Each row below holds a small network's activations on one record, seen along a few directions.
Here are examples, each followed by its value of one field, Sar.
Records without Sar are marked none.
Other fields move the rows too, some of them a lot.
(in the rows, 500 means zero)
Random noise pushes rows far along 9 fixed directions. That doesn't count. These rows show it; they differ only by the noise:
[552 237 609 614 505 487 532 519 426 662 489 713 419 730 650 498 433 596
 567 602 421 525 726 409 708 596 376 565 625]
[491 547 656 606 329 607 614 516 469 571 602 422 419 547 250 570 478 556
 613 438 605 464 557 513 483 485 457 516 418]
[211 506 453 659 275 531 501 485 605 421 540 248 739 684 335 541 582 352
 455 585 541 428 429 460 529 449 426 499 374]
[414 460 492 488 497 590 556 502 400 438 646 530 785 644 575 488 300 525
 626 604 402 496 483 614 761 517 474 617 451]
[801 549 516 180 521 484 482 610 282 490 733 677 206 421 395 501 320 715
 725 265 729 642 481 658 295 361 526 496 380]
[562 658 606 314 466 536 525 598 254 461 666 612 481 392 447 560 337 675
 597 393 484 597 468 663 561 499 615 612 306]
[501 525 339 284 657 376 406 498 671 394 327 463 611 376 580 341 526 285
 382 421 640 494 343 394 382 423 421 400 679]
[408 453 505 566 468 551 559 489 476 484 558 557 662 505 616 483 440 614
 529 575 250 503 499 563 694 645 552 578 418]
[616 386 513 412 604 335 397 517 571 563 287 655 288 372 639 430 620 474
 366 399 548 534 554 297 381 525 431 403 680]
[616 198 667 634 576 640 479 365 345 533 608 659 463 588 598 523 360 576
 721 477 566 352 657 385 649 340 316 440 691]
[460 573 215 236 506 296 462 656 727 489 408 421 463 610 413 297 542 371
 388 451 694 651 357 500 264 496 464 462 521]

[489 602 540 719 546 695 675 488 561 727 538 497 164 461 267 349 471 827
 608 414 363 429 570 567 448 578 717 455 569] : f8
[629 231 432 727 481 527 370 327 441 399 578 509 676 681 757 759 548 399
 654 721 423 425 596 519 596 433 402 467 477] : f8
[494 399 488 584 453 593 730 496 564 542 635 441 583 640 553 499 465 549
 509 686 355 512 532 644 589 668 433 597 420] : f1
[492 539 550 660 494 713 616 460 423 595 695 468 251 489 298 466 448 796
 640 424 448 412 527 605 436 451 638 463 434] : f6
[584 385 664 797 391 656 653 326 583 529 542 529 537 245 585 594 579 672
 624 503 154 391 570 519 585 742 539 472 428] : none
[308 546 622 464 385 581 456 578 173 458 762 461 328 609 318 562 456 687
 434 440 604 490 497 556 463 253 559 545 263] : f1
[502 817 655 447 681 691 724 573 453 682 483 513 282 322 246 315 324 695
 515 350 499 460 494 594 538 533 696 551 649] : f5
[584 477 645 537 474 483 339 455 344 463 475 427 360 548 397 730 596 308
 470 453 850 412 575 348 365 191 358 412 558] : f5
[314 550 286 352 645 379 295 725 329 665 501 619 157 962 361 256 369 651
 442 482 718 627 569 476 462 237 643 519 628] : f8
[517 537 605 452 423 658 766 542 409 494 770 424 518 520 409 544 387 617
 531 563 453 520 478 727 527 562 470 631 303] : f7
[622 173 635 571 645 626 561 386 394 576 644 657 115 411 618 397 507 776
 495 414 473 369 609 405 392 382 394 368 634] : f7
[461 402 464 770 496 525 732 426 868 670 335 411 315 359 561 377 777 604
 286 598 172 438 541 443 386 856 538 428 554] : f3
[596 531 505 500 438 604 455 401 342 314 749 434 465 275 512 699 553 640
 567 437 437 448 387 664 337 385 601 443 210] : f6
[416 510 525 729 543 542 456 427 477 536 396 504 540 479 616 601 594 531
 424 622 259 428 564 468 644 590 629 519 511] : f2
[688 703 417 130 632 154 378 821 398 677 250 688 231 714 552 548 495 358
 295 564 730 834 620 524 436 568 554 664 572] : f2
[186 405 327 611 627 569 532 510 598 601 513 448 370 711 454 172 495 667
 363 551 395 416 476 447 507 439 575 446 632] : f3
[335 421 451 592 725 551 621 499 673 697 329 655 418 476 610 107 433 714
 417 491 210 437 546 384 680 702 591 480 805] : none
[582 387 482 650 229 308 334 498 487 469 491 480 218 445 586 827 904 564
 324 542 390 601 567 456 205 578 555 425 160] : f5
[212 368 270 266 787 381 490 583 595 461 390 530 629 654 783 129 457 416
 119 651 414 521 384 423 600 482 423 533 716] : f7
[455 423 412 431 631 316 487 681 482 723 343 712 249 752 669 343 517 620
 287 635 374 681 659 462 583 664 573 607 616] : f4
[571 479 515 509 641 584 616 502 515 614 510 516 394 591 477 417 409 527
 532 542 560 462 561 527 529 487 458 510 669] : f6
[543 564 459 546 584 534 442 444 529 477 434 373 553 572 432 579 508 295
 528 547 691 414 491 475 461 342 455 451 624] : f2
[382 421 369 489 488 422 521 527 535 446 536 557 499 403 759 455 635 690
 269 608  94 592 429 594 491 720 648 546 290] : f1
[557 569 468 323 616 578 419 499 220 376 747 629 351 287 562 475 381 819
 561 351 389 527 391 691 416 350 731 487 315] : f4
[457 519 358 353 715 417 625 621 590 598 366 569 683 732 710 319 361 385
 364 747 391 622 529 590 742 698 485 675 688] : f4
[272 558 521 583 377 609 573 539 397 486 692 335 514 686 330 530 483 568
 441 589 501 465 479 607 527 412 541 570 310] : f3
[426 828 364 424 528 707 718 464 670 398 639 337 745 197 311 287 325 641
 674 379 304 471 220 792 496 631 756 516 380] : none

Which value of Sar does each new row have?
[563 455 210 340 643 491 448 507 592 462 609 431 331 625 404 289 445 518
 579 419 746 507 380 563 211 263 486 363 590] : f4
[336 646 557 439 524 458 440 658 302 614 498 592 182 513 404 443 523 741
 301 425 436 581 537 499 472 460 717 558 416] : f6
[706 439 586 566 544 739 726 271 600 350 673 342 632 166 542 579 504 468
 616 484 458 313 384 623 396 506 385 406 474] : f1
[630 521 408 626 374 430 511 548 524 597 525 540 276 543 516 652 650 683
 532 579 306 640 581 635 379 712 678 534 275] : f8
[274 529 340 588 456 653 465 409 648 420 628 251 503 546 165 275 472 521
 629 330 705 323 320 457 304 206 508 303 546] : none
[654 759 508 328 785 475 432 417 565 363 225 407 730 162 611 581 515 120
 379 481 638 412 364 459 491 429 497 458 733] : f2
[307 291 527 456 632 447 330 495 308 463 511 613 296 515 675 398 576 623
 223 472 473 435 518 316 473 292 474 431 557] : f7
[686 388 111 421 652 569 551 365 704 322 693 432 637 412 687 397 457 563
 682 553 363 485 284 750 315 531 540 393 440] : f6
[573 290 441 466 559 405 327 532 325 536 562 642 261 743 605 533 506 564
 502 534 629 554 622 444 429 315 445 468 536] : f4
